Each row below is a small network's average activation on inputs in which a field has the value named, seen along a few directions.
Related values have similar rows: they may be neighbours, one step apart, or belong to one group.
Random noise pushes rows far along 2 fixed directions. That doesn't count. These rows show it; they differ only by the noise:
175  -137  -91  -108  -127  68  176  -138  -194  -9  -296  13  95
174  -77  159  -82  -213  139  163  -134  -175  -26  -153  40  225
630  -226  -106  -548  35  -54  286  45  -695  70  -247  110  38
-168  71  509  284  -450  327  63  -267  225  -109  4  4  445


Field Bisig:
p5: -272  148  244  86  -7  -344  106  114  145  395  170  246  -306
p8: 109  -101  -33  53  137  310  -38  219  12  -274  341  283  87
p3: 131  158  821  26  -189  704  6  282  104  -233  308  90  345
p6: -546  213  315  296  164  290  -420  58  741  -579  474  -13  176
p7: -494  -152  -919  539  -156  150  24  -479  608  -35  -661  -337  -145
p2: 14  39  -440  -179  362  -196  -393  220  -57  96  523  -55  -212
p1: -308  150  343  269  -266  -43  77  -450  166  -14  -134  -123  85
p4: 612  -215  -28  -864  554  -643  62  671  -883  410  425  19  -476
p9: 275  459  864  75  -289  -330  -114  17  -248  250  226  -28  465
Bisig is arranged as a ring.
How many steps from neighbour to neighbour lead from p2 to p7, at the fewest? -> 4
Name the neighbours of p8, in listed order. -> p3, p6

Field Nalim:
v14: 121  31  108  58  -120  -122  63  -115  -157  59  51  -4  187
v8: 117  -131  110  -15  0  145  -53  82  -12  -86  225  77  219
v3: 120  -19  74  -101  -215  58  73  -173  -114  12  -6  -104  106
v13: 26  158  792  238  -353  93  -67  23  38  41  224  53  373
v12: 117  -113  169  -265  -66  50  177  -13  -152  40  -167  -88  58
v7: -208  40  -194  251  -86  365  -9  -116  289  -184  -199  -29  77
v2: -196  -15  -22  292  -119  23  61  -172  167  -8  -287  61  -119
v9: -372  32  124  260  38  12  -191  -59  247  -96  166  -8  -49
v5: 23  -13  -137  -66  42  183  38  -41  32  -150  -66  -27  24
v4: -231  51  -241  199  28  -198  -152  -130  375  137  -33  -116  -130
v6: -165  57  156  138  -8  190  -211  138  357  -245  268  103  172
v1: -387  17  -556  349  193  -135  -27  7  391  -14  -337  -111  -450
v10: -381  180  -155  158  0  -18  -178  -152  260  2  53  -188  -111
v11: 5  201  658  -44  -124  -29  91  166  -108  190  436  172  258
Nalim is arranged as 3 separate groups.
List the group mates of v7, in the order listed. -> v8, v5, v6
List the group mates of v13, in the order listed. -> v14, v3, v12, v2

Field Lugi:
d9: -467  289  937  356  -281  358  -149  237  474  -86  828  442  477
d6: -666  133  -138  724  -316  -345  -380  -545  676  108  145  -344  22
d12: -325  262  389  26  -19  -286  -25  -40  8  243  -124  -90  -176
d2: 83  -77  -386  -41  -4  339  -148  -97  316  -124  121  -245  69
d4: -264  -154  -513  462  -47  218  -22  58  604  -180  -332  190  24
d3: 152  -158  -360  -320  515  -236  -244  354  -347  -145  -126  -79  -793
d10: 106  26  141  128  -164  195  190  -251  -107  -164  -506  -187  -22
d5: -678  169  -356  372  53  123  -336  -292  663  -142  400  -219  42
d8: 174  1  14  -369  296  142  102  180  -250  -364  -159  29  -70
d11: 372  -281  -129  -199  -97  72  437  12  -324  186  -468  199  105
d1: 298  21  225  -96  42  -431  87  328  -329  435  121  308  -38
d7: -64  -43  -38  168  -346  121  190  -460  7  31  -184  -304  386
A value of Lugi combines one of 4 hidden first parts with one of 3 second parts; all combinations occur once.
d6 and d12 share the first part; d6 and d2 share the second. Which value has the first part of d2 and the second part of d12? -> d8
d7 and d10 share the first part; d7 and d5 share the second. Which value has the first part of d5 and the second part of d10? -> d3

Field Masuz:
k4: 156  -121  -183  -117  87  26  30  17  -28  0  7  -33  38
k5: 128  97  533  -32  -124  107  -44  188  -45  -2  300  149  168
k12: 536  105  311  -614  211  -249  31  320  -735  155  374  126  -86
k11: -236  68  77  288  -221  35  -44  -143  252  43  -38  -69  45
k8: -509  153  0  412  61  119  -155  -19  494  -45  55  2  -116
k2: 272  -116  -156  -279  169  -125  -12  84  -300  39  113  32  0
k9: 305  -155  -469  -201  119  -14  156  -107  -192  -29  -388  -94  -34
k6: -55  -86  -154  101  -69  -7  85  -190  -61  58  -324  -67  40
k1: 16  -105  -736  -111  254  -410  84  -61  -159  134  -366  -8  -491
k3: 493  -177  32  -481  181  -85  187  330  -498  21  -48  136  -47
k10: 90  -85  -33  10  -105  129  165  -37  -93  -92  -244  18  23
k7: 294  -133  -364  -531  342  -237  -67  203  -355  50  96  8  -296
A value of Masuz combines one of 4 hidden first parts with one of 3 second parts; all combinations occur once.
k11 and k3 share the first part; k11 and k6 share the second. Which value has the first part of k6 and the second part of k3? -> k10
k1 and k5 share the first part; k1 and k12 share the second. Which value has the first part of k12 and the second part of k5? -> k8
